Each row below holds a small network's activations on one input, seen along a few directions.
Each table varies a few parts of the input and shows all the possible inputs, shuffled.
A made-up example of a description, with smaller parts first: one of 2 separate values, together with either a single point or one of 11 places around a ring or (one of 6 places along a line, together with one of 8 places around a ring).
Shared parts are said once, and a part with two or three values counts as separate values.

Other details of the inputs shift rows strongly along two fixed directions, in all tables alike. That doesn't count.

Table:
x1: [-29 -12   7 -32  -8  21 -26  12  10   6 -11   3   5]
x2: [ -2   5   5  12 -15  -5  -1  16 -34   2  20  -2   5]
x3: [ -3   3   4  17   3 -24  11   9 -19   2  10  -2  13]
x4: [ 26   7  -1   8 -11   3   9  -1 -19  -3  14  -6 -12]
x5: [ 20  10   3  12 -10   2  10  -3 -19  -1  13  -5  -7]
x6: [-10 -10  -6 -27  14  18 -11 -21  48   0 -26   5  -5]
x7: [ 10   4  12   5 -12  -6   4  21 -25   4  11  -6   0]
x8: [ 15  10   0  20  -7  -1  11  -6 -14  -2  10  -2  -4]
x9: [  9   7  -8  20  -4  -4   8  -6 -16  -6  15   0  -2]
x10: [29  9 -1 19 -3 -5 14 -4 -7 -2  6 -5 -9]
x11: [  1   7   9  22  -4 -13   6  14 -17   3   4   0   8]
x12: [ -8 -13  -1 -56 -18  47 -28  -1   8   0  -4  -2 -16]
x13: [ 15   6 -12  20   0  -7  11  -7 -15  -7  15  -1  -5]
x14: [-22 -13  12 -63 -23  42 -35  18  -6   5  -3  -5  -7]
x15: [  8   2   5   0 -16  -5   1  18 -37   1  23  -7   0]
x16: [  7   6  12  10  -4 -15   8  16 -22   3   9  -5   5]
x17: [ 20  13  13  22  -6  -6  14   6 -10   3   0  -4  -1]
x18: [ 24  10   2  10  -8  -1  12  -2 -21  -3  14  -6  -9]
x19: [ 14   5 -10  14   5 -14  14 -12 -15  -7  15  -2  -3]
x20: [ 10   8  12  22  -1 -15  12   7  -8   4   0  -2   4]
x21: [ 29  13   3  22 -14   6  10   4 -15  -1   8  -5 -11]
x22: [-36 -15  -4 -20  23   0 -13 -11  44   4 -29  11  12]
x23: [16 10 -5 25 -2 -5 11 -7 -8 -4  9  0 -4]
x24: [-32 -13  12 -67 -31  61 -43  11   0   5  -6   0 -10]
x25: [ 22  13   4  25 -10   3   9   1 -10  -1   5  -2  -7]
x26: [ -23  -18  -56   53   98 -101   41  -54   70  -14  -17   19   36]
x27: [ -5  -8  -6 -30  13  19 -11 -19  42  -1 -23   3  -8]
x28: [  7  10  13  27  -4 -11  11   8 -10   4  -1   0   5]
x29: [ 18  15  18  22 -17   3   8  11 -18   4   1  -3  -3]
x30: [  3   6  12  16  -3 -15  10  13 -19   4   6  -4   8]
x31: [  9  10   8  32  -1 -14  10   9  -9   3   0   1   5]
x32: [-31 -14   5 -62 -24  54 -42   9   7   2  -7   1  -9]
x33: [ 24  12  12  16  -5  -7  13   7 -10   2   1  -5  -4]
x34: [  6   3 -15  22   5 -18  11  -3 -18  -7  19  -1   4]
x35: [  2   2  -2  13  -7 -11   3  13 -28   0  19  -3   4]
x36: [  6   3  -8   7   2 -13   9  -2 -23  -6  19  -4   2]
x37: [-21 -11  -4 -23  18  17 -17 -15  59   2 -39  11  -1]
x38: [-17 -18 -16 -24  37   0  -8 -29  73  -2 -40  11  -1]
x39: [-29 -17  -3 -32  11  14 -21   1  37   4 -24   6   3]
x40: [ 16   9  13  17  -2 -15  12  12 -13   4   3  -4   2]
x41: [ -5  -9  -2 -41 -14  46 -25  -4  20   0 -12   0 -16]
x42: [ 11   2  -5   4 -11  -4   5   6 -32  -4  24  -6  -3]
x43: [-28  -9  25 -64 -44  61 -45  29 -18  10  -1  -4  -9]
x44: [ 25  12   9  24 -11  -1  10  11 -12   2   2  -4  -6]
x45: [  8   7  -3  17  -7  -2   8  -6 -20  -4  15   0  -2]
x46: [  1   2   1  16  -4 -16   6  16 -22   2  14  -2   8]
x47: [ -8   4   6  20  -1 -18   8  10 -20   3   9   0  12]
x48: [  1   2   4   9   1 -23   9  12 -22   2  13  -4   9]
x49: [-27 -12  14 -59 -24  43 -35  17  -5   6  -4  -3  -5]
x50: [-21 -18  -8 -30  26   2 -13 -14  59   1 -33   8   1]
x51: [-17 -10  -3 -32   7  29 -18 -18  48   1 -30   6  -7]
x52: [  0   2 -10  17   9 -20  13  -8 -16  -5  16  -1   7]
x53: [-15 -10 -55  49  88 -78  40 -69  68 -18 -15  19  24]
x54: [-26 -18 -11 -22  28   4 -14 -15  63   1 -36  11   4]
Description of these inputs: one of 6 places around a ring, together with one of 9 places around a ring.
- Changing only the place on the ring of 6 turns x26 into x47. The same change can be made to x15. Which row results? => x43
- Changing only the place on the ring of 6 turns x21 into x6. The same change can be made to x46. Which row results? => x3
- Start at x1 and move only the place on the ring of 9, one step at a time. The first step leads to x2. Which rows follow, in order? => x32, x9, x23, x25, x37, x31, x11
- Which other rows does x48 become when the place on the ring of 9 takes its other values? List them by row number. => x14, x16, x18, x19, x27, x33, x36, x40

Table:
x55: [-11  -9 -20   7   8   7  -5 -13  23  -7  -4  10  -2]
x56: [-21 -13  -9 -19  20 -17  -7  -5   8  -4  -2   2   4]
x57: [ -3   7  76 -84 -98 107 -55  67 -44  25  -7 -17 -26]
x58: [ -9   2 -11  -2  10  10   1 -34  22  -1  -5   7  -1]
x59: [-31 -13 -10 -15   8  -5  -8   4  -3   1   5  -1  16]
x60: [ 12  -4 -12 -16   7   8   0 -17  19  -6  -8  -3 -10]
x61: [ 19  21  32  34 -42   9   3  27 -51   8  16  -4  -2]
x62: [-10 -10  -8   6   9  -1  -7  -4  30   4 -17   7   5]
x63: [ 29  12 -21  48   9 -24  27 -16 -18  -7  26  -1  -2]
x64: [ 34  19   5  38  -3 -20  34 -15 -30  -3  22 -12  -5]
x65: [-14 -18  -8 -29   5  -4 -12   5   0   1   0   1  -2]
x66: [ 14  -8 -16 -16   8   5   1 -18  26  -8  -5   0 -10]
x67: [-38 -11  -1 -20   8  -5  -7  -1  -2   1   2   5  19]
x68: [  8   1 -11 -13  14   4   3 -20  20  -8 -11  -1  -5]
x69: [ 21  15  21  26 -41  14   1  34 -48   7  14  -7  -4]
x70: [-20 -14   0 -20  11 -15  -2  -8   4   1  -2   6   7]
x71: [-19  -2  -2   3   1  16  -9 -19  16  -3 -10  12  -1]
x72: [ -5   2 -13  -9  11  15  -8 -22  17  -5  -5   3  -6]
x73: [  6  -1   8 -21   8   5  -3   3  17   2 -16  -4  -6]
x74: [  0   6 -14  39   9 -48  20  11 -35  -4  35  -4  23]
x75: [ -7  -3   6  -2  11  -3  -2   6  27   6 -21   0   4]
x76: [ -4  -6   6  -4  11  -3  -5   8  30   8 -18   1   3]
x77: [-15  -1   3  -1   1  10 -12   3  19   2 -21   7   6]
x78: [ -3  -3 -15 -14   1  23  -9 -17  16  -3  -4   2 -10]
x79: [  9  -8  -2 -16  17  -3   2  -4  27   0 -18   0  -6]
x80: [ 43   6   7  20  -2 -22  23  14 -20   2  13  -7  -7]
x81: [-15  -6 -15   3   6  14  -8 -11  21  -8  -8   9  -3]
x82: [ 37  16  25  22 -18 -12  25  14 -36   7  13  -9  -5]
x83: [ 20   5 -13  38  10 -57  24   7 -35  -6  34  -3   8]
x84: [-37 -11 -12 -12  24 -15  -6  -4   6  -3  -1   3  21]
x85: [ 19  22  10  40 -23   4   8  14 -47  -8  24  -2  -6]
x86: [ -9   3  15 -10   2   6  -8  11  18   6 -22   0   3]
- What do these inputs look like to the network? => one of 4 places along a line, together with either one of 2 separate values or one of 6 places around a ring
- List by row number the other rows that have the place on the line of 4 in common with x74. => x55, x62, x63, x66, x76, x80, x83
- Which other rows does x78 become when the place on the ring of 6 takes its other values? List them by row number. => x60, x69, x75, x79, x81
- Which other rows does x65 become when the place on the line of 4 takes its other values? List them by row number. => x56, x70, x83
